Each row below holds a small network's activations on one input, seen along a few directions.
Each table varies a few parts of the input and shows all the possible inputs, shuffled.
Descriptions start from the smaller parts, as in this example, which fits no table here: one of 5 places around a ring, together with either a single point or one of 11 places around a ring or (one of 3 separate values, together with one of 4 places along a line).
Shared parts are said once, and a part with two or three values counts as separate values.

Other details of the inputs vary at random and push rows far along three fixed directions, the same in every table; ignore that.

Rows:
r1: [ -5  -1   3  -5  13   6  13   1   1  -3 -20   9 -12]
r2: [-10 -75  20 -44   9 -21 -66  -3  16  13  18  27   6]
r3: [-14 -22  16 -18  13 -17 -13  16  -3  -4 -14  33 -39]
r4: [ -7 -53  19 -34   0 -31 -64  24  16  -7  53  29  32]
r5: [ 28 -23  14   3  -4  12 -24 -16  12  39 -21  -2 -39]
r6: [-27  40 -16   3   1 -27  30  59  -5 -64  32  23  44]
r7: [-23 -68  31 -21   5 -25 -55   9  12   6  29  21 -16]
r8: [-19   2  -7   0   2  -2  23   7  -1 -19  16  -2  29]
r9: [ 42   3   1  15 -15  24 -17 -55  -1  44 -13 -37 -14]
r10: [-14  14   7   5  32   1  16   6  -4 -19 -21  40 -25]
r11: [ -8  41 -38  17 -16  19  69  -7  -4 -20  -5 -52  57]
r12: [-16  11  25  -4  26  -4  10  24 -12 -14 -15  45 -67]
r13: [-16  10  13 -13  16 -13  11  21 -14 -25   0  30 -23]
r14: [ -8 -59  10 -35  -9 -13 -52 -10   3  13  33 -12  35]
r15: [ 33  19  -4  25  -2  27  10 -32   6  33 -42 -21 -32]
r16: [ -3 -11   8  -4   6   7   3 -15   1  10  -3   3  -7]
r17: [ 33  37 -18  21 -20  24  29 -26 -13  26 -24 -39  -3]
r18: [-22  24  -9  12   9 -20  26  61   5 -46   0  31  -1]
r19: [ 13 -14   9   8 -17  -8 -18   2   2  24 -15  -5 -46]
r20: [ 14 -45   9 -15 -14  19 -37 -55   8  48  23 -43  15]
r21: [-12  15  10  11   3 -10   4  38  -1 -20   9  27 -28]
r22: [ 48  -7  14  28 -10  32 -17 -63   5  68 -36 -28 -60]
r23: [-20 -45  12 -25  -2 -38 -57  46  10 -20  41  31  26]
r24: [ 22  -8  39  -5  16  -5 -31   4  -5  23 -24  46 -89]
r25: [-13  48 -35  27 -19  15  73   1 -10 -25 -11 -53  36]
r26: [ 14  28 -12   7  -5  19  32 -27 -21  13 -26 -30  -8]
r27: [ 22  19   6   7  -3  20  20 -42 -17  28 -25 -28 -39]
r28: [ 14   8  25   3  29  -6 -23  17  -9   5 -43  60 -82]
r29: [  3 -46 -13 -23  -5 -13 -55  -8  26   4  33   0  71]
r30: [-27  50  -4   6  39   3  41  27 -12 -49 -15  47 -10]
r31: [ 20  50 -33  23 -18  19  52 -10  -5   0 -23 -29  18]
r32: [ 16  -6  33   0  17   4 -23   8   0  21 -18  44 -79]
r33: [-19  54 -31  20  -5  -2  62  38   2 -44  18   1  64]
r34: [ 25   3   6  33 -30  17   6 -29   1  45 -14 -43 -41]
r35: [ 26 -49   3  -2 -29  10 -42 -33  22  51  13 -47  16]
r36: [ 11  25 -27   9 -10  24  22 -45 -12  11 -13 -51  41]
r37: [-11 -23 -16 -12 -29  -6 -11 -24   1   1  52 -62  77]
r38: [-16  29 -12   0   9 -19  27  55  -1 -44  -5  43   5]
r39: [ -4 -46   1 -20 -15  -9 -48   4  22   7  60 -10  60]
r40: [-35  25  -4  -5  13 -22  28  50 -20 -51   0  27   1]
r41: [-36  16   1  -1  10 -13  21  34  -6 -37  18  14   5]
r42: [ 11   1  33   8  22  -1  -7  19   0  11 -31  61 -87]
r43: [ 22  30 -13  22  -6  26  14 -31   3  19  -5 -27   9]
r44: [ 24  40 -24  22 -28  18  37 -14 -13  12 -10 -48  20]
r45: [  7 -19  -4 -13  -5   8 -26 -48   2  16  20 -34  45]
r46: [-22   8 -10 -13  26 -11   7  17  -1 -35 -11  38  15]
r47: [-37 -42 -24 -28 -17 -28 -22  17  13 -30  57 -23 100]
r48: [ -7  14 -14   4  15  10  21 -10   3 -14 -18  -2  20]
Description of these inputs: one of 2 separate values, together with one of 4 places along a line, together with one of 6 places around a ring.
Question: Changing only the place on the line of 4 turns r48 into r11. The same change can be made to r43. Which row results?
Answer: r39
Question: Changing only the place on the line of 4 turns r46 into r2. The same change can be made to r30. Which row results?
Answer: r20
Question: Which other rows does r13 become when the place on the ring of 6 takes its other values? List them by row number.
Answer: r3, r8, r11, r12, r14
Question: Which other rows does r15 become when the place on the line of 4 takes its other values? List them by row number.
Answer: r5, r18, r35
